These are the activations of a small neural network, seen along a few directions. Each row is one input.
Each table varies a few parts of the input and shows all the possible inputs, shuffled.
A made-up example of a description, with smaller parts first: line(4) and (point or ring(9) or (values(3) and ring(5))).
Shared parts are said once, and a part with two or three values counts as separate values.

Other details of the inputs shift rows strongly along three fixed directions, in all tables alike. That doesn't count.

A family of inputs:
r1: [-14  17 -20   8 -14 -43  -9   2  17 -11 -51]
r2: [ 36 -29  26 -34  39  13   4  18  -5  29  46]
r3: [-32  29  -2 -24 -24   9 -23  20  -3 -11 -53]
r4: [-10 -19 -36  18 -16 -36  -2 -44 -27  -1  11]
r5: [ 25 -31 -10  41 -11 -63  -1 -51  11   5   2]
r6: [-37  41 -12 -27 -20  37 -21  22 -10 -24 -46]
r7: [-38  38  -5  -7 -16  22 -17  23   4 -30 -40]
r8: [-32   6 -30   6 -10  23 -20 -16 -38  -3  20]
r9: [-21  -3 -35  24 -12 -18   1 -35 -41  -5  12]
r10: [-47   8 -38  -8 -11  29 -15  -7 -37 -12  28]
r11: [ -9 -18  12 -45  12  71  -7  19 -50   3  53]
r12: [ 26  18  65 -27  40  33  12  55  37  -9  -5]
r13: [ -2 -27 -46  26 -21 -34 -21 -27 -30   5  12]
r14: [-16 -13   4 -45  16  73 -11  26 -34   0  66]
r15: [  4 -10   1  -8  30  27   5  -4 -32  14  56]
r16: [-49  44 -18 -11 -42  58  17  19  20 -13 -36]
r17: [ -1  28  25   8  -8 -11   0  13  26 -22 -48]
r18: [ 18   3   6  31  -6 -73  -2  -3  50  -6 -56]
r19: [ 45 -31  22  33  17   7  55 -22  38  37  50]
r20: [  4  26  32 -24  15  22   8  27  -1  -7  -6]
r21: [-37   8 -29  -8 -21  30 -18 -15 -54  -5  16]
r22: [ 55 -47  35   6  27 -24  13 -22  15  21  40]
r23: [ 39 -24  36 -37  37  19  15   7  -9  21  51]
r24: [-26  -5 -32 -18 -20  14 -19 -23 -44   0  18]
r25: [-49  49 -11 -22 -21  35 -23  27  -2 -28 -25]
r26: [  2 -23  -6   7  -3 -22  -6 -19 -11  11  -1]
r27: [ 38   2  55 -35  23  16  -4  62  36  -1 -16]
r28: [ 20  15  55 -22  12  60  46  46  59  11  -1]
r29: [ 24  25   9  43   1 -62  11 -17  46 -12 -58]
r30: [-49  45  -9 -18 -11  30 -11  31  -8 -32 -38]
r31: [-17   1   2 -51  29  71   0  25 -43   7  74]
r32: [ 24 -27 -16  53   2 -51   4 -51   6   5   1]
r33: [-26  34 -16 -25 -16   2 -16  41  -5 -22 -48]
r34: [  3  20  14  -8 -10 -20 -19  21  36  -5 -52]
r35: [  3  14  13  -7 -10 -23 -15  24  39 -12 -56]
r36: [ -9 -18 -37  55  -6 -37  -5 -54 -19   2  20]
r37: [  8 -19 -12  15  -1  -6  -5 -22 -10  -1   6]
r38: [ 51 -54  24   4  32 -23   3 -10  13  31  42]
r39: [ -1 -21 -48  32 -22 -39 -24 -36 -31  12  14]
r40: [-35  30  -6 -29 -14   5  -9  28  -7 -17 -53]
r41: [ 40  14  53 -40  30  13   2  64  31   3 -12]
r42: [ 40  -2  53  12  29 -16  14  22  56  -5   6]
r43: [-13 -17 -42  22 -10 -41  -4 -46 -40  17  11]
r44: [-40   5 -41   6 -29  49  23 -22 -15  13  23]
r45: [ 11  24  10  48  -1 -62   9  -8  55 -20 -38]
r46: [-12 -22 -48  33  -9 -24  -1 -47 -37   0  14]
r47: [-24  28 -17  -5 -21 -24  -3  -4   2 -23 -45]
r48: [ 23  17   8  44   0 -60  11 -13  46 -17 -60]
r49: [  2 -11  -3  19  -1 -14   5 -19 -18  -3  13]
r50: [ 56 -13  49  -2  24 -26   5  39  45   4 -13]
r51: [ 29 -21  28  -4  10  58  35   0  22  37  57]
r52: [ 15 -52   0 -12  11   8  -7 -15 -34  26  48]
r53: [-46  23 -46  -3 -26  51  28 -16 -23  14  22]
r54: [ 52 -54  33  11  29 -32  13 -13   8  29  32]
Each input here is: line(6) and (point or line(8)).
The inputs of r9 and r21 match in every part but the line(6) part. If r48 is changed in the same way as r9 into r21, which row does it become?
Answer: r6
The inputs of r47 and r5 match in every part but the line(6) part. If r40 is changed in the same way as r47 into r5, which row does it become?
Answer: r52
List by row number the other rows that have the line(6) part in common with r53.
Answer: r2, r15, r20, r23, r29, r31, r41, r43
A walk changes only the line(6) part. It starts at r51 and steps to r16. List the rest of the walk in order.
Answer: r44, r28, r19, r53
